A small network was shown many inputs. Here are its activations along a few directions, one row for each input.
In each table, some parts of the input vary, and every possible input appears once, in random order.
A made-up example of a description, with smaller parts first: one of 3 separate values, together with either a single point or one of 9 places along a line or (one of 5 places around a ring, together with one of 6 places along a line).
Shared parts are said once, and a part with two or three values counts as separate values.

Other details of the inputs shift rows strongly along two fixed directions, in all tables alike. That doesn't count.

Table:
x1: [ 2 -3  7 -2 -1 -6 -1 -1 -6 11  1]
x2: [ 11   6  -9   0  11   6 -15  -6 -30  -6   8]
x3: [-14   4 -23   2  21  11  14   1  54 -19  17]
x4: [ -2  -4   3   0 -10  -2   3   3  -5   2 -12]
x5: [ 2  2  7  2 -4  4 -1  5  5  5 -2]
x6: [-12  -6  15   0 -14  -3  11   7  17   5 -13]
x7: [ 1 -4  1  1 -5 -3  4  3  4  8 -6]
x8: [-9  0 22 -3 -4 -2  4  4 18  7  3]
x9: [  3   0  -8  -2   3   2 -10  -7 -35  -9  -3]
x10: [ -6  -4  28  -3 -11  -9   6   6  16  20  -1]
x11: [ 2 -5 -6  1 -4 -3  2  0 -5  4 -7]
x12: [  9  13  24   5 -14   8  -5   9   9  -3  -1]
x13: [  0  -5   1   1 -10  -4   3   2  -6   6 -12]
x14: [ -3  -6  16  -3  -8 -10   3   1   0  15  -4]
x15: [ -9  -1 -40  -2  26   2   7 -12  15 -22  17]
x16: [ 16   5 -10   4   3   7 -12  -1 -28   0  -1]
x17: [ 15   2 -12   3   2   4 -10  -2 -28   1  -3]
x18: [-14  -8  14  -5  -8 -10  11   1  16   7  -5]
x19: [ 17  18   5   2   2  11 -19  -3 -25 -16  11]
x20: [ -7  -2 -35  -2  24  -1   7 -10  15 -15  16]
Each input here is: one of 2 separate values, together with either a single point or one of 9 places along a line.
Question: Change only the choice among 2 separate values in x12. List by row number the other rows that result.
Answer: x19

Table:
x21: [-14 -12  38  -3 -24 -17  15  11  24  25 -14]
x22: [  6   1 -12   0  -1   1  -7  -4 -22  -5  -5]
x23: [  3   2 -13   0   2   3  -3  -4 -12  -9  -2]
x24: [  0  -1  -9   0   5  -2  -1  -4 -12  -6   0]
x25: [-14  -4 -22   0  18  -2  15  -2  36  -9  11]
x26: [  4   2   5   2  -7   6  -5   4 -12   1  -8]
x27: [  4  -1 -10   1   0   2  -2   0  -8   3  -4]
x28: [  1  -2 -12  -2   8  -1  -3  -5 -10   1   5]
x29: [  4  -1  -8   1   4  -1  -4  -1 -15   2  -2]
x30: [ -3   2  47   0 -29  -7   8  15  32  20  -9]
x31: [ 10   3   3   4  -6   5  -9   2 -22   0  -9]
x32: [ 2  2 11 -1 -4  4 -6  3 -9  7 -2]
x33: [  3   2  -3  -1   4   0  -6  -6 -14  -5   4]
x34: [-12  -4 -22  -1  20  -2  14  -5  38  -7  16]
x35: [  0   1   8   0  -4   1  -2   2 -10  -1  -4]
x36: [-16  -2 -19  -4  16  -1  13  -6  37 -11  14]
x37: [  4  -2  -5   1  -3  -2  -2  -2 -12  -1  -6]
x38: [  3  -2 -12  -1   9  -3  -3  -7 -13  -2   5]
x39: [  9   2   6   4  -7   5  -6   5 -12   4  -8]
x40: [  4   3  -2   1  -4   6  -5   0 -13  -4  -5]
x41: [  7   2  -5   3  -1   5  -5  -1 -13  -6  -3]
x42: [  2  -1 -12  -2   8   1  -4  -4 -10   3   4]
x43: [ -4   0  59  -1 -28 -11   7  14  31  27  -4]
x44: [  8   2   6   2   0   4  -8   1 -16   5   0]
x45: [13 10  8  4 -5  4 -7  4 -2 -3  3]
x46: [-17   0 -18  -1  17   1  14  -3  41 -19  13]
x47: [  1   1  11   2  -5   2  -4   4 -11   2  -6]
x48: [10 10 12  3 -3  3 -8  4 -7 -3  4]
x49: [  5   3  -6   0  -3   3  -8  -3 -20  -7  -5]
x50: [  6  -3  -9   2   0  -2  -1  -1 -10   2  -4]
x51: [-16  -3 -20  -4  17  -2  14  -5  36  -8  15]
x52: [  9   1  -6   2  -3   1  -7  -3 -24  -4  -6]
x53: [ 1 -3  0 -2  1 -5 -1 -5 -9  2  2]
x54: [  4  -3   1  -1   2  -3  -2  -1 -10  10   0]
x55: [-14   1 -21  -1  23   5  12  -5  42 -18  20]
x56: [ 0 -2 -8 -1 -2 -2  2 -1 -5  0 -4]
x57: [  5   2  -8   2   0   2  -4  -3 -12  -8  -3]
x58: [-2  1  3 -3  0  0 -4 -4 -9 -2  2]
x59: [  4  -1 -18   1   5   2  -1  -3  -9  -3  -1]
x60: [ 9 10 12  0 -2  3 -9  1 -5  0  8]
x61: [ 4 -3 -5  1 -3 -4  0 -1 -9  2 -6]
x62: [ -9  -3 -24   2  14   2  14   0  39  -7   8]
x63: [  1   1  -7  -3   5   1  -5  -6 -14  -5   4]
x64: [  4   3  -2   1   6   5  -7  -2 -11  -3   4]
x65: [-14 -10  42  -4 -22 -15  14   8  28  23  -9]
x66: [  1   3  -1  -2   3   4  -6  -3 -13  -4   3]
x67: [-15  -9  43  -3 -25 -15  14  11  25  21 -14]
x68: [-14   2 -13  -1  16   7  10  -1  37 -12  14]
x69: [ 2  1 12  2 -5  2 -3  6 -7  5 -5]
x70: [ 11   3   7   3  -9   7 -11   4 -25   5 -11]
Question: The inputs of x31 and x64 match in every part but one. If x45 is changed in the same way as x31 into x64, which row does it become?
Answer: x43
Question: The inputs of x62 and x29 match in every part but one. If x41 is changed in the same way as x62 into x29, which row does it become?
Answer: x35
Question: Describe the family of inputs behind these rows.
Answer: one of 5 places along a line, together with either a single point or one of 9 places along a line
Question: Start at x42 and move only the place on the line of 9, one step at a time. The first step leads to x28. Which rows follow, in order?
Answer: x51, x36, x63, x58, x66, x68, x32
Question: Change only the place on the line of 9 in x34. List by row number the other rows that result.
Answer: x33, x38, x44, x53, x54, x55, x64, x65
Question: Which other rows agree with x56 in the place on the line of 5? List them by row number.
Answer: x22, x23, x26, x27, x30, x40, x49, x59, x70

Table:
x71: [  5  14   1   2  14  16 -11   1  -2 -12  17]
x72: [ -6 -10  19  -3 -14  -9  10   7  18  28  -8]
x73: [  4  14  -8   3  21  16 -12  -3  -1 -20  20]
x74: [-15  -1 -16   0   6   4  15   1  41 -13   4]
x75: [ -7   2 -11   5   7   2  15   4  46 -12   7]
x76: [ 7  4 -2  4 -4  1 -2  2 -1 -5 -3]
x77: [ 10  -2 -19   5  11   0  -1  -1  -4   5   4]
x78: [ 9  7 -4  4 -1  3 -3  0  2 -9  3]
x79: [  1   4 -11  -1   9   1  -4  -9  -8 -16   9]
x80: [-16  -3 -10  -1  12  -3  15  -2  38 -14  11]
x81: [ -5  -6  -6  -2   2  -3   0  -3 -15   0  -6]
x82: [-17  -6 -18  -1   8   3  17   1  41  -6   2]
x83: [  7   1  18   0 -19  -1  -6   3 -21   8 -14]
x84: [16 10 -9  4  4  1 -8 -3 -9 -7  9]
x85: [-11  -5 -17   4  10   2  17   5  42  -6   2]
x86: [ -3   1 -11  -1   9   0  -1  -7  -4 -14   5]
x87: [ 10  -2 -13   5   4   1  -3   0 -11   4  -3]
x88: [-11  -5  27  -3 -15  -9   9   5  17  10  -6]
x89: [  1  -6 -17  -1  16  -5  -2  -7 -13   4   7]
x90: [ -1  -4  -7   1   4  -1  -3  -2 -22  -5  -6]
x91: [ -1  -8  20   1 -13 -11  10   9  19  27  -7]
x92: [ -1  -1 -10  -1   4  -1  -3  -5 -19 -11  -2]
x93: [  4   1  12  -1 -16  -1  -4   2 -11   4 -10]
x94: [ 11  18  -9   3  12  22 -16   0  -9 -17  13]
x95: [12  7 -3  5 -2  3 -5  1 -7 -8  1]
x96: [-2  2 -4 -3  2  0 -2 -5 -7 -8  3]
x97: [ -4  -9  21   1 -16  -9  11   9  21  23 -12]
x98: [ 15  18  -7   9  13  21 -12   5   1 -16  13]
x99: [ -3  -6 -11  -2   9  -1   0  -6  -7   4   3]
x100: [-19  -5 -13  -1  12  -2  17  -2  37 -14   7]
x101: [-11   3  -9  -1   5   4  13  -1  43 -13  10]
x102: [  8   5 -14   0  15  -1  -8  -9 -15 -12  14]
x103: [ -3  -7  -8   0   5  -2   0  -3 -17  -1  -5]
x104: [  5  -5   6  -3  -8  -4  -3   0 -13  20  -7]
x105: [  6   5 -10  -2  11  -3  -7  -9 -12 -10  14]
x106: [-11  -2  27  -5 -14  -9   8   3  21   8   0]
x107: [ 6  1 -1  6 -6  1  1  6 -2 -2 -9]
x108: [ -5  -2  -8  -2   3   0  -1  -3 -12  -4  -3]
x109: [  7   3  19  -2 -20  -1  -6   1 -14   6  -9]
x110: [-16 -11  21  -5 -13 -10  11   5  16  16 -10]
x111: [  4  -5  -5  -3   7  -5  -5  -5 -20  12   3]
x112: [  6  -6  11  -1 -14  -2  -5   2 -22  19 -14]
x113: [  1  -7  -7  -2   8  -8  -3  -6 -16  10   3]
x114: [  3  -5  -5  -4   6  -5  -5  -6 -18  12   3]
x115: [  5  13  -6   4  20  16 -10  -2  -1 -18  19]
x116: [ 10  16  -1   3   8  20 -13   3  -4 -12  10]
x117: [  0  -6  16  -2 -20  -3  -2   5 -18  16 -19]
x118: [ -8  -5 -12  -1   8  -1   2  -4  -5  -9  -2]
x119: [  6  -2   2   5  -8   0   0   7 -10   3 -13]
x120: [ 18  21 -20   8  21  24 -17   0  -9 -24  17]
x121: [ -5  -1  30  -5 -12 -12   5   3  17  14   3]
x122: [  5  -6  12  -2 -15  -3  -5   1 -21  19 -14]
x123: [-11  -4  27  -3 -12 -11  10   4  23   7  -2]
x124: [ -1  -5  -7  -3   5  -3  -4  -6 -15   6   0]
x125: [  1  -5  24  -2 -25  -4  -3   7 -22  17 -23]
x126: [-13 -15  23  -3 -10 -14  12   4  17  23  -9]
x127: [ 8  6  1 -1 -3  1 -5 -2 -4  0  5]
x128: [ -2  -5   9   0 -14   0   2   5  -7   8 -15]
x129: [ -2  -6   2  -3  -3  -3  -1  -1 -18   7  -8]
x130: [  5  -2  10   4 -15  -2   0   8 -11   8 -16]
x131: [ 3 -2 -5  4 -3  1  1  4 -3  3 -9]
x132: [ -4  -4  -3  -2   0  -1   0  -1 -14  -1  -5]
x133: [-16  -1 -15  -1   5   3  16   1  43 -13   4]
x134: [-4  0 -9 -2  4  0 -1 -4 -9 -9  0]
x135: [-13  10   6  -1  14  11   6   4  48 -12  22]
x136: [  3   4  -1  -2   2   1  -4  -5 -10  -8   6]
x137: [  4   1  29   2 -17  -9   6   9  22  15  -2]
x138: [  6   1   2   4  -9   0  -1   5  -5  -1 -10]
x139: [ 8  6  2 -2 -4  0 -7 -3 -6 -1  4]
x140: [  8   7  -6  -3   7  -1 -10  -9 -18  -7  12]
x141: [ -1  -2   4  -2  -5  -2  -1  -1 -15  -1  -5]
x142: [ -1  -7  -8  -2   6  -4  -3  -7 -16   4  -1]
Question: Describe the family of inputs behind these rows.
Answer: one of 2 separate values, together with one of 4 places along a line, together with either a single point or one of 8 places along a line
Question: The inputs of x140 and x139 match in every part but the place on the line of 4. If x88 is changed in the same way as x140 into x139, which row does it become?
Answer: x83
Question: The inputs of x92 and x134 match in every part but the place on the line of 4. If x142 is changed in the same way as x92 into x134, which row does it become?
Answer: x124
Question: Change only the place on the line of 8 in x128. List by row number the other rows that result.
Answer: x72, x74, x82, x83, x101, x112, x127
Question: Start at x113 and move only the place on the line of 4, one step at a time. The first step leads to x114. Which rows follow, in order?
Answer: x104, x91
Question: Change only the choice among 2 separate values in x118. List by row number the other rows that result.
Answer: x90
Question: Start at x102 and move only the place on the line of 8, one step at a time. The first step leads to x123. Which rows follow, in order?
Answer: x80, x100, x90, x103, x126, x89
Question: Start at x118 and move only the place on the line of 4, one step at a time. The first step leads to x108. Which rows follow, in order?
Answer: x125, x130
Question: Which other rows agree with x71 in the place on the line of 4 and the choice among 2 separate values? List them by row number.
Answer: x88, x99, x111, x121, x129, x132, x136, x141
Question: Change only the choice among 2 separate values in x80. List by row number the other rows that result.
Answer: x86
Question: Which other rows agree with x98 in the place on the line of 4 and the choice among 2 separate values? List them by row number.
Answer: x75, x77, x85, x87, x95, x107, x119, x137
